A small network was trained on invented records. Each row is its activation on one of them, seen along a few directions.
Each row is followed by the record's values for the fields SEVA, RITU, TEBAF, PUNAL.
A field that a record lacks is written absent.
Other fields move the rows too, some of them a lot.
(in the rows, 500 means zero)
Strong random noise was added to every row along 24 fixed directions; ignore it. To show where, here is one row again and again, with new noise each time:
[636 469 341 598 529 635 530 775 272 250 487 299 493 692 523 549 329 373
 663 431 563 385 553 229 424 396 411 388 421 683 391 540 428 517 344 545
 392 408 293 486 597 609 543]
[643 327 309 359 449 400 376 397 650 786 627 694 712 253 583 621 493 401
 540 642 518 350 492 434 459 441 593 637 729 488 384 468 446 410 574 572
 555 507 482 658 342 587 596]
[416 802 379 643 663 325 493 644 642 556 531 703 693 503 538 619 461 471
 346 619 419 796 360 221 418 681 295 659 392 371 519 947 556 633 436 459
 467 491 166 389 498 574 569]
[399 382 537 457 559 375 712 550 402 641 395 725 667 518 517 404 284 619
 295 443 529 615 457 451 287 597 467 495 463 330 770 558 456 511 437 539
 476 240 411 505 371 545 555]
[693 499 310 502 494 446 514 646 385 572 584 492 672 566 482 459 434 542
 238 467 514 386 467 278 342 530 568 689 620 437 582 647 419 451 400 804
 491 336 275 554 466 486 556]
[643 285 256 695 487 527 548 514 463 426 536 333 543 440 507 478 327 524
 504 587 494 484 528 426 427 485 560 443 335 400 479 545 587 430 483 570
 464 406 472 480 468 479 608]
[529 405 458 482 453 390 314 347 624 554 573 511 425 493 539 514 513 672
 719 390 565 552 423 641 558 506 564 566 549 629 431 621 279 540 582 647
 456 440 543 439 475 533 344]
[393 957 134 448 730 617 424 541 349 435 517 743 624 630 225 437 368 605
 219 497 502 784 536 494 690 403 321 492 408 563 552 525 788 495 334 514
 550 637 294 345 433 623 218]
[614 410 437 645 757 589 361 142 410 383 564 518 384 495 541 489 425 430
 436 471 327 557 564 737 722 576 471 456 226 522 353 599 541 515 456 434
 381 516 534 229 469 425 493]
[637 391 349 327 389 401 511 526 514 434 533 364 428 404 419 436 267 482
 462 408 784 376 526 370 661 413 368 583 498 396 426 498 490 496 407 483
 517 614 429 552 584 569 393]
[348 540 481 596 533 489 543 469 427 671 579 797 581 431 435 524 386 601
 344 624 529 826 679 585 516 502 606 346 446 328 638 240 760 560 577 582
 503 530 566 628 328 517 533]
[570 581 358 724 406 680 685 663 496 317 458 353 440 578 411 370 672 673
 592 480 355 296 471 343 517 373 458 525 385 469 442 468 507 600 376 545
 656 560 434 468 653 551 325]
[ 81 531 649 746 462 535 733 689 502 435 618 539 371 400 596 565 833 542
 704 787 390 407 261 512 537 608 352 271 465 620 641 515 641 877 769 446
 658 827 744 337 529 322 451]
[539 389 471 351 476 229 443 444 604 374 426 436 486 261 486 423 386 492
 495 380 671 516 507 450 470 452 399 598 606 379 460 926 432 363 318 533
 442 460 603 395 613 368 463]
[531 460 614 248 470 497 322 590 598 538 437 930 500 438 496 289 459 471
 346 580 679 187 538 477 624 369 294 635 425 154 577 558 419 456 263 345
 499 541 449 468 448 392 165]
[323 680 509 396 596 456 455 454 786 316 438 391 539 629 384 297 446 572
 698 330 405 529 536 613 528 627 499 602 500 435 391 726 361 421 321 548
 404 541 394 349 598 602 324]
[508 547 289 490 511 560 497 558 507 448 406 640 667 298 282 497 566 673
 571 483 367 563 448 616 346 418 555 578 468 440 705 405 490 401 458 362
 673 435 607 598 392 345 626]
[564 502 410 400 396 546 285 672 505 517 469 735 544 453 472 566 394 590
 634 481 765 617 499 404 506 309 413 471 334 551 553 360 466 490 567 423
 421 544 355 673 382 639 383]
[689 331 535 200 530 692 152 369 387 472 449 440 593 288 603 551 407 435
 680 526 566 521 613 445 614 259 457 432 549 509 357 477 385 376 478 457
 349 703 331 575 366 470 699]
[551 464 531 333 519 629 346 318 513 531 431 640 497 298 536 511 578 753
 292 361 491 643 636 326 606 232 436 442 397 373 422 576 495 477 534 603
 474 734 393 536 459 459 588]
[490 435 413 621 650 462 757 454 362 589 451 541 461 749 505 382 377 400
 319 466 509 452 645 501 485 554 343 379 625 563 471 394 763 513 408 657
 517 270 461 611 442 654 210]
[212 567 508 485 555 361 648 586 719 615 527 840 496 498 535 618 438 455
 691 441 516 535 428 562 468 484 412 387 396 538 552 488 412 600 539 153
 614 443 650 479 503 587 464]
[618 447 372 493 729 484 743 313 382 456 301 425 534 428 271 392 439 412
 337 451 549 667 456 509 527 515 157 435 668 565 413 696 493 644 301 326
 641 534 540 501 580 454 597]
[320 424 401 296 502 572 340 355 363 574 261 332 542 544 657 823 336 528
 671 606 364 458 459 402 518 467 518 462 593 606 428 484 496 416 506 402
 565 315 454 204 376 591 697]
[688 531 433 642 521 606 243 489 479 612 200 509 575 618 505 608 724 478
 556 642 452 516 594 345 318 334 412 508 737 559 300 646 529 441 370 560
 539 200 445 631 435 460 422]
[417 493 570 560 397 398 706 500 327 488 454 494 584 308 452 491 550 644
 537 331 505 551 366 453 398 561 544 561 401 540 617 435 498 695 621 517
 477 520 528 476 527 673 470]

[341 525 222 310 458 619 538 464 394 251 121 214 637 229 290 576 426 694
 623 513 469 674 560 259 443 262 382 388 621 528 417 577 715 355 362 480
 625 646 536 369 546 564 666]
SEVA=lopak RITU=murez TEBAF=vor PUNAL=absent
[389 387 436 563 406 522 433 543 790 564 300 362 514 587 501 581 512 460
 618 600 615 374 551 306 356 495 434 387 458 458 258 544 583 491 612 432
 455 417 500 581 497 648 431]
SEVA=bufuf RITU=tafi TEBAF=vor PUNAL=absent
[431 531 530 203 470 645 263 422 602 698 120 521 691 559 333 286 530 645
 463 434 730 462 447 515 393 201 400 437 509 415 462 582 383 381 463 272
 488 455 468 531 399 560 277]
SEVA=bufuf RITU=nof TEBAF=vor PUNAL=absent
[754 331 557 781 383 436 664 273 190 450 128 279 520 407 510 393 441 453
 483 708 387 486 523 434 497 664 402 725 500 269 401 422 816 572 263 482
 471 181 409 386 532 771 244]
SEVA=fudu RITU=napab TEBAF=absent PUNAL=tesuv
[503 606 478 416 474 706 389 702 224 439 497 322 641 460 384 473 495 570
 570 701 667 725 323 357 531 458 330 404 547 619 628 439 538 700 636 521
 443 831 233 577 409 509 578]
SEVA=fudu RITU=napab TEBAF=absent PUNAL=pok
[777 319 475 523 540 659 597 417 523 367 452 502 524 502 343 178 533 700
 340 324 608 658 551 538 452 433 489 422 445 573 473 564 310 461 444 781
 389 648 407 644 525 525 552]
SEVA=fudu RITU=napab TEBAF=vor PUNAL=absent
[565 702 533 510 624 457 544 289 400 579 536 447 528 533 594 427 510 449
 499 438 262 617 451 741 623 451 589 582 571 538 508 605 521 370 337 379
 562 375 507 308 523 512 416]
SEVA=vetop RITU=voz TEBAF=absent PUNAL=pok
[816 519 227 498 451 440 386 512 426 446 650 462 566 364 428 501 401 267
 154 616 694 440 619 409 605 525 550 665 510 502 398 442 844 284 479 736
 383 637 403 600 470 571 456]
SEVA=bufuf RITU=tafi TEBAF=vor PUNAL=absent
[553 618 259 493 474 619 348 332 757 726 481 723 582 564 165 335 601 824
 343 764 445 547 469 596 658 474 532 703 660 210 436 469 353 631 331 550
 804 578 497 457 471 440 349]
SEVA=tegeb RITU=nof TEBAF=absent PUNAL=pok
[568 348 609 566 543 681 534 462 433 583 552 569 310 557 491 467 583 492
 573 616 550 478 560 597 666 415 283 278 545 511 487 217 514 738 600 366
 620 630 562 755 433 362 425]
SEVA=bufuf RITU=voz TEBAF=absent PUNAL=tesuv
[572 450 560 603 490 369 535 373 499 594 461 577 631 417 492 490 467 429
 486 443 541 548 393 532 380 570 637 568 406 499 396 688 288 592 455 377
 393 356 582 321 582 646 575]
SEVA=depi RITU=tafi TEBAF=vor PUNAL=absent
[465 511 662 376 479 644 374 428 717 483 465 429 386 591 381 382 442 587
 366 633 707 719 505 595 725 599 407 447 337 314 504 413 440 578 595 424
 455 882 392 537 498 421 640]
SEVA=fiso RITU=tafi TEBAF=absent PUNAL=tesuv
[621 470 721 589 286 450 563 641 791 256 355 555 251 607 566 356 591 780
 483 663 553 892 598 568 550 653 546 618 564 377 696 546 431 280 308 940
 532 574 434 583 569 352 652]
SEVA=vetop RITU=murez TEBAF=vor PUNAL=absent
[542 469 655 447 434 519 302 417 266 710 647 676 476 434 434 600 585 514
 498 288 783 583 615 634 490 239 755 262 647 705 423 373 266 666 645 557
 401 507 828 600 503 423 517]
SEVA=fudu RITU=napab TEBAF=vor PUNAL=absent
[377 577 498 535 577 390 468 585 505 307 380 480 425 475 430 522 383 457
 567 546 411 543 552 557 492 627 328 582 418 259 635 570 669 457 336 270
 541 325 530 461 494 297 443]
SEVA=vetop RITU=met TEBAF=absent PUNAL=pok
[606 517 278 370 620 488 212 381 435 628 557 510 572 518 378 624 370 249
 597 568 704 501 550 620 604 450 435 463 740 704 300 466 515 497 495 421
 469 482 548 568 396 533 406]
SEVA=vetop RITU=murez TEBAF=vor PUNAL=absent
[419 520 546 453 615 360 560 243 807 645 576 209 453 662 478 698 398 495
 306 345 440 728 543 367 544 936 503 619 559 453 282 555 384 695 744 647
 450 614 252 631 557 643 911]
SEVA=vetop RITU=met TEBAF=absent PUNAL=tesuv
[564 604 708 557 515 711 675 712 702 452 476 416 598 649 628 271 822 276
 565 581 362 256 373 644 351 517 579 425 495 647 563 549 431 268 510 426
 469 613 485 564 509 443 558]
SEVA=fudu RITU=napab TEBAF=vor PUNAL=absent
[636 415 629 739 554 648 483 525 221 447 440 366 544 408 458 470 476 511
 609 532 450 632 508 477 424 532 389 420 230 302 594 360 565 750 587 272
 388 461 370 689 421 422 570]
SEVA=tegeb RITU=nof TEBAF=absent PUNAL=tesuv
[535 535 593 335 582 445 300 332 390 767 420 543 631 546 371 627 431 381
 470 391 695 488 389 416 528 652 330 630 587 532 311 495 246 906 606 279
 396 460 307 566 442 715 448]
SEVA=depi RITU=tafi TEBAF=vor PUNAL=absent
[388 767 617 471 516 391 394 557 470 655 539 650 456 658 513 514 539 633
 458 329 401 593 709 573 457 394 613 567 665 315 649 422 573 412 397 582
 572 211 533 678 463 363 280]
SEVA=tegeb RITU=nof TEBAF=absent PUNAL=tesuv
[506 500 535 641 546 525 601 624 659 430 574 952 365 579 571 588 598 281
 517 575 445 287 498 567 577 599 408 539 232 599 501 271 494 546 495 295
 562 552 571 522 518 569 465]
SEVA=vetop RITU=murez TEBAF=vor PUNAL=absent
[551 528 578 232 536 555 200 482 580 638 431 331 682 486 555 659 489 327
 624 591 574 520 321 422 458 587 428 612 567 573 442 569 301 499 668 290
 401 618 240 583 384 532 792]
SEVA=tegeb RITU=nof TEBAF=absent PUNAL=pok
[496 620 302 622 649 548 830 614 567 441 677 553 466 531 375 341 367 627
 301 311 403 538 505 505 538 276 499 332 278 262 613 736 337 524 244 244
 734 506 621 360 692 235 654]
SEVA=vetop RITU=murez TEBAF=vor PUNAL=absent
[515 477 674 545 323 693 543 700 433 516 205 489 420 792 653 531 494 670
 539 697 553 585 326 382 472 485 436 457 326 525 672 404 353 518 466 406
 557 370 292 375 457 598 593]
SEVA=tegeb RITU=met TEBAF=vor PUNAL=absent
[426 590 871 446 740 523 451 294 508 654 488 686 698 465 685 376 659 321
 519 652 181 612 564 748 471 631 597 508 735 371 521 675 418 432 355 519
 406 509 482 411 379 358 655]
SEVA=vetop RITU=murez TEBAF=vor PUNAL=absent
[279 671 696 577 468 328 718 599 282 383 430 605 546 442 371 558 691 482
 421 457 405 478 415 416 375 827 496 695 679 591 596 490 506 811 475 664
 512 503 571 389 616 577 504]
SEVA=tegeb RITU=met TEBAF=vor PUNAL=absent
[487 531 554 254 510 474 360 433 349 550 510 681 691 142 470 506 647 402
 557 520 452 409 565 513 466 324 514 549 819 526 481 478 574 431 459 502
 497 611 618 586 424 442 440]
SEVA=vetop RITU=voz TEBAF=absent PUNAL=pok
[406 378 338 545 616 637 457 251 466 452 406 240 600 629 401 395 522 481
 387 598 426 387 529 594 423 571 692 338 664 694 258 731 500 399 460 821
 404 485 676 125 524 507 552]
SEVA=vetop RITU=murez TEBAF=vor PUNAL=absent
[501 326 433 397 422 423 592 651 423 469 525 497 512 606 485 455 167 532
 563 581 609 393 399 541 507 722 500 634 483 396 735 337 352 526 416 533
 520 353 366 463 405 538 545]
SEVA=vetop RITU=murez TEBAF=vor PUNAL=absent
[557 449 443 472 686 616 662 415 520 328 232 432 512 548 435 277 448 361
 328 465 525 495 401 572 479 447 229 385 253 601 500 664 636 295 390 211
 468 531 496 362 543 544 448]
SEVA=tegeb RITU=nof TEBAF=absent PUNAL=pok
[594 392 294 758 527 471 368 419 466 445 176 543 494 453 370 603 589 649
 563 618 475 637 403 473 317 480 341 526 474 530 452 776 497 564 399 402
 590 149 637 375 480 375 438]
SEVA=bufuf RITU=tafi TEBAF=vor PUNAL=absent

Here are new rows. What are their fields?
[501 699 717 457 446 300 397 650 557 377 463 853 649 380 635 562 464 296
 538 615 559 779 492 548 418 666 655 675 468 546 597 688 470 276 327 562
 252 490 450 322 511 634 623]
SEVA=fudu RITU=napab TEBAF=vor PUNAL=absent
[558 617 371 645 385 261 586 529 561 487 519 519 451 354 575 466 475 492
 510 616 606 591 273 481 609 469 357 635 359 491 540 761 699 469 451 346
 561 481 521 292 601 617 182]
SEVA=vetop RITU=met TEBAF=absent PUNAL=tesuv
[530 553 559 433 345 506 456 334 494 630 379 580 508 318 453 658 646 739
 604 279 373 500 591 344 505 288 597 619 542 397 342 339 369 637 501 402
 631 443 534 594 578 660 491]
SEVA=vetop RITU=voz TEBAF=absent PUNAL=tesuv
[363 562 608 680 591 424 557 525 422 594 369 380 537 620 553 600 564 474
 469 350 507 622 482 314 281 568 367 380 435 568 436 653 603 697 669 460
 371 309 410 594 501 603 443]
SEVA=bufuf RITU=tafi TEBAF=vor PUNAL=absent
[272 622 483 407 629 333 280 331 688 572 476 538 538 633 444 720 484 336
 348 469 396 484 611 688 408 849 710 641 632 552 431 525 581 333 586 609
 409 296 641 401 410 446 630]
SEVA=bufuf RITU=tafi TEBAF=vor PUNAL=absent
[467 214 259 415 378 646 604 472 597 600 514 267 558 507 379 109 298 742
 457 564 835 345 283 641 558 345 463 258 280 451 605 479 535 451 692 484
 494 667 535 419 377 578 188]
SEVA=vetop RITU=murez TEBAF=vor PUNAL=absent
[471 666 420 823 447 338 582 411 607 672 815 504 305 480 549 581 556 716
 349 727 460 865 431 503 788 578 517 520 511 322 502 655 618 790 573 642
 704 662 534 381 590 376 477]
SEVA=vetop RITU=met TEBAF=absent PUNAL=pok
[304 381 588 489 554 505 772 479 448 280 416 534 498 599 448 170 296 591
 607 420 497 562 459 714 460 541 547 324 389 572 601 585 369 437 299 523
 397 449 628 175 598 626 371]
SEVA=vetop RITU=voz TEBAF=absent PUNAL=pok
[479 445 483 473 499 521 306 491 831 700 595 803 466 543 768 511 337 583
 689 700 407 434 596 388 647 224 473 443 379 104 366 727 303 431 273 272
 580 383 408 344 495 459 383]
SEVA=tegeb RITU=nof TEBAF=absent PUNAL=tesuv
[376 517 606 606 507 573 426 547 451 492 478 543 874 154 490 235 549 546
 917 685 407 638 361 649 317 350 596 362 367 312 572 710 455 551 469 240
 326 580 536 381 396 487 413]
SEVA=depi RITU=tafi TEBAF=vor PUNAL=absent
[446 503 599 471 594 669 336 326 525 555 409 410 550 537 585 516 556 510
 610 545 378 536 438 515 554 488 453 443 348 519 383 533 460 553 614 352
 406 595 360 397 432 586 525]
SEVA=tegeb RITU=nof TEBAF=absent PUNAL=pok
[781 277 357 330 665 519 428 407 419 661 461 469 641 456 501 550 483 333
 625 376 475 280 258 600 328 411 367 563 646 718 530 600 143 456 518 153
 601 239 508 630 395 368 667]
SEVA=fudu RITU=napab TEBAF=absent PUNAL=pok
[651 623 442 431 485 260 473 377 438 355 341 670 398 362 379 690 620 459
 420 217 547 653 617 530 484 516 484 713 764 792 406 567 537 372 344 658
 535 335 687 539 615 565 447]
SEVA=fudu RITU=napab TEBAF=vor PUNAL=absent
[450 410 476 555 525 592 441 337 185 432 292 578 528 378 294 518 563 546
 239 260 626 436 644 428 358 297 559 302 322 605 352 455 622 583 556 482
 355 423 781 395 551 552 414]
SEVA=depi RITU=tafi TEBAF=vor PUNAL=absent
[816 365 438 612 292 479  86 551 214 540 458 453 519 327 495 561 573 455
 611 714 720 313 395 470 465 393 490 671 501 461 509 496 561 551 544 474
 412 309 534 538 400 387 223]
SEVA=vetop RITU=met TEBAF=absent PUNAL=tesuv
[384 441 774 391 529 494 346 403 516 427 533 706 277 612 729 609 465 448
 658 548 325 406 697 597 715 692 450 578 527 456 481 246 557 501 485 615
 403 467 408 491 406 548 346]
SEVA=bufuf RITU=voz TEBAF=absent PUNAL=tesuv
